These are the activations of a small neural network, seen along a few directions. Each row is one input.
In each table, some parts of the input vary, and every possible input appears once, in random order.
Descriptions start from the smaller parts, as in this example, which fits no table here: one of 8 places around a ring, together with either a single point or (one of 2 separate values, together with one of 4 places along a line) or one of 9 places around a ring.
Shared parts are said once, and a part with two or three values counts as separate values.
In the rows, 128 means zero.

Other details of the inputs shift rows strongly along two fixed directions, in all tables alike. That doesn't count.

Table:
x1: [139 122 136 168 179 107 158  85  88 127  90]
x2: [119 114 107  99  99 126 133  99 106 116 132]
x3: [152 137 135 180 161 116 145 101  93 110 113]
x4: [138 182 139 180 126 151  97 195 168 106 149]
x5: [146 154 130 128  82 160  86 207 184 117 160]
x6: [152 134 120 181 167 118 135  86 111  98 108]
x7: [133 167 145 203 157 128 155 138  81 103  95]
x8: [124 106 136  94 124 117 139 116 115 153 129]
x9: [133  89 107  91 125 114 129  70 122 131 129]
x10: [122 115 113  75  71 141 108 153 148 131 160]
x11: [152 163 132 175 119 149 103 173 152 100 140]
x12: [131 176 128 215 164 134 130 139 116  87 116]
x13: [103  99 126  85 140 108 140  84 118 155 128]
x14: [129 158 131 124  96 159  86 209 199 127 156]
x15: [120 142 137 177 180 114 146 100 106 123 105]
x16: [139 106 128  73  86 140 111 159 159 148 147]
x17: [127 110 137  72  96 137 118 169 157 161 138]
x18: [134 166 131 170 131 147 105 172 163 109 137]
x19: [113 110 115 100 126 121 122  95 135 136 138]
x20: [119 100 135  63  95 128 125 143 138 164 142]
x21: [146 157 148 204 173 125 145 134 103 114  99]
x22: [103 105 128  65 107 129 120 138 156 162 140]
x23: [150 142 124 188 166 115 136  85  99  95 118]
x24: [ 96 107 104  89 118 117 142  74 104 127 126]
x25: [117 106 113  99 130 122 123  94 141 136 131]
x26: [ 97 109 124  87 125 121 139 116 120 147 131]
x27: [118  99 116  84 103 117 151  87  89 134 123]
x28: [147 151 142 127  82 158  99 216 171 128 154]
x29: [135 160 128 209 177 125 132 107 118  97 111]
x30: [113  95 124  84 125 112 153  97  93 150 121]
x31: [127  90 109  87 120 111 131  66 113 134 135]
x32: [136  86 119  87 124 114 140  83 113 143 123]
x33: [121 158 145 122 107 156  97 223 193 142 145]
x34: [132  90 122  88 120 114 140  85 107 143 130]
x35: [146 165 139 171 112 148 120 193 131 106 135]
x36: [117 146 141 115 111 146 106 196 178 144 140]
x37: [106 151 130 175 167 117 158 100  83 112  96]
x38: [135  89 120  89 122 115 140  85 111 142 125]
x39: [147 156 147 201 171 125 144 138 107 114  98]
x40: [105 109 128  97 136 119 134 109 132 151 126]
Description of these inputs: one of 5 places around a ring, together with either one of 2 separate values or one of 6 places along a line.
Question: Changing only the place on the ring of 5 turns x40 into x29. The same change can be made to x37. Which row results?
Answer: x24
Question: Which other rows agree with x2 in the place on the ring of 5? List them by row number.
Answer: x5, x6, x9, x10, x11, x23, x31
Question: Which other rows does x38 become when the place on the ring of 5 takes its other values? List them by row number.
Answer: x5, x18, x22, x39
Question: Which other rows does x8 become when the place on the ring of 5 takes its other values? List them by row number.
Answer: x3, x4, x13, x23

Table:
x41: [116  96 123 124 165  93 153  53  79 132 132]
x42: [127 102 130 148 191  96 148  46 104 138  97]
x43: [112  80 125  51 123 113 145 102 131 176 120]
x44: [ 94  80 104  67 129 113 157  78 107 147 109]
x45: [127 172 136 161 117 159 112 210 172 115 120]
x46: [135 152 142 191 170 125 161 147  92 110  85]
x47: [132 101 127 130 144 103 163  48  56 126 110]
x48: [114 108 110 123 150 104 139  39  97 122 130]
x49: [116  76 119  74 143 100 135  53 125 162 126]
x50: [ 99 117 123  43  65 147  91 180 187 155 176]
x51: [105 107 108 121 152 101 148  47  86 120 132]
x52: [139 162 129 208 167 126 141  97  99  92  95]
x53: [122 148 121 183 183 113 143  84 110 106 106]
x54: [178 153  87 213 147 139 100 106 145  51 139]
x55: [147 143 143 197 175 113 160  78  71 106  84]
x56: [105  94 108  59 107 117 119  74 138 150 150]
x57: [131 170 151 160 126 153 104 228 179 127 145]
x58: [144 175 156 178 133 146 120 211 144 121 130]
x59: [155 182 159 191 121 150 111 204 136 111 144]
x60: [115  83 120  60 114 112 123  82 132 162 150]
x61: [118  77 126  71 139 104 151  64 110 167 111]
x62: [101  91 106  52  94 120 139  95 117 145 134]
x63: [113  84 121  50 101 114 147 105 106 160 122]
x64: [195 143 112 223 162 129 124  93 108  67 116]
x65: [126 166 127 205 172 124 134 112 108  95 121]
x66: [143 175 156 156 106 156 112 235 157 125 147]
x67: [128 168 153 173 150 145 116 213 164 123 132]
x68: [118 108 111 124 139 113 148  47  86 121 113]
x69: [147 178 156 188 125 146 121 209 123 109 144]
x70: [128 147 150 104  85 159 104 239 181 151 150]
x71: [150 156 144 211 178 118 151 104  86 105  81]
x72: [159  80  91  58  72 143  79 124 186 123 189]
x73: [146 178 153 193 121 149 127 201 113 103 128]
x74: [107 155 135 117 102 161  98 227 199 138 153]
x75: [152 157 150 204 177 120 142 114 100 114 101]
x76: [138 158 145 193 170 123 130 143 121 112 121]
x77: [152 179 156 169 104 159 101 226 160 123 150]
x78: [117 108 135  41  55 146  83 181 182 163 188]
x79: [ 97  86 106  54 108 119 142  96 123 150 119]
x80: [110 107 106 126 138 106 159  51  66 113 117]
x81: [146 171 152 161 109 156 112 220 159 124 120]
x82: [125 156 129 196 190 120 136 106 131 109  96]
x83: [122  82 120  73 110 109 152  62  84 150 122]
x84: [123 179 140 183 143 149 110 193 167 109 130]
x85: [122 102 135  40  79 134 108 159 167 174 149]
x86: [190 132 108 209 155 121 139  59  82  61  99]
x87: [112 110 114  52  55 141 106 142 150 143 163]
x88: [108 106 134  32  70 143  92 194 189 172 175]
x89: [117 103 111 121 152 109 148  44  97 127  98]
x90: [136 151 145 185 175 123 154 153 109 121  98]
x91: [131 108 131 150 180  97 144  48  99 132 110]
x92: [146 158 140 217 169 116 163 110  53  90  99]
x93: [102  88 102  70 106 114 148  67  93 137 131]
x94: [105  86 108  54 107 119 133  84 134 153 116]
x95: [186 169  97 203 102 162  88 163 165  49 145]
x96: [130 164 124 196 159 129 142 130 106  95  98]
x97: [108  78 119  71 134 102 144  63 103 155 143]
x98: [116 101 131  41  60 139 124 170 139 159 149]
x99: [107 117 123  43  70 145  80 169 204 162 167]
x100: [112 103 132  32  55 148 115 201 162 167 146]
x101: [135 168 132 198 162 128 120 121 135 102 115]
x102: [112  79 122  51 113 116 150 102 118 167 110]
x103: [144 175 154 166 108 156 112 230 147 122 151]
x104: [103  81 108  73 141 106 136  45 131 151 117]
x105: [124 149 149 109  96 162  87 236 211 152 158]
Question: What is each input in this table made of?
Answer: one of 5 places around a ring, together with either a single point or (one of 2 separate values, together with one of 6 places along a line)
Question: Changing only the place on the ring of 5 turns x67 into x90. The same change can be made to x49. Which row results?
Answer: x85
Question: Start at x82 and move only the place on the line of 6, one step at a time. The first step leads to x104. Which rows follow, in order?
Answer: x99, x101, x56, x48
Question: Which other rows does x100 become when the place on the ring of 5 takes its other values? List them by row number.
Answer: x57, x70, x79, x84
Question: Which other rows does x47 become when the place on the line of 6 takes its other values? List them by row number.
Answer: x55, x71, x81, x83, x102
Question: Which other rows agree with x96 in the place on the ring of 5? List them by row number.
Answer: x44, x45, x52, x62, x68, x79, x80, x87, x89, x93, x94, x95
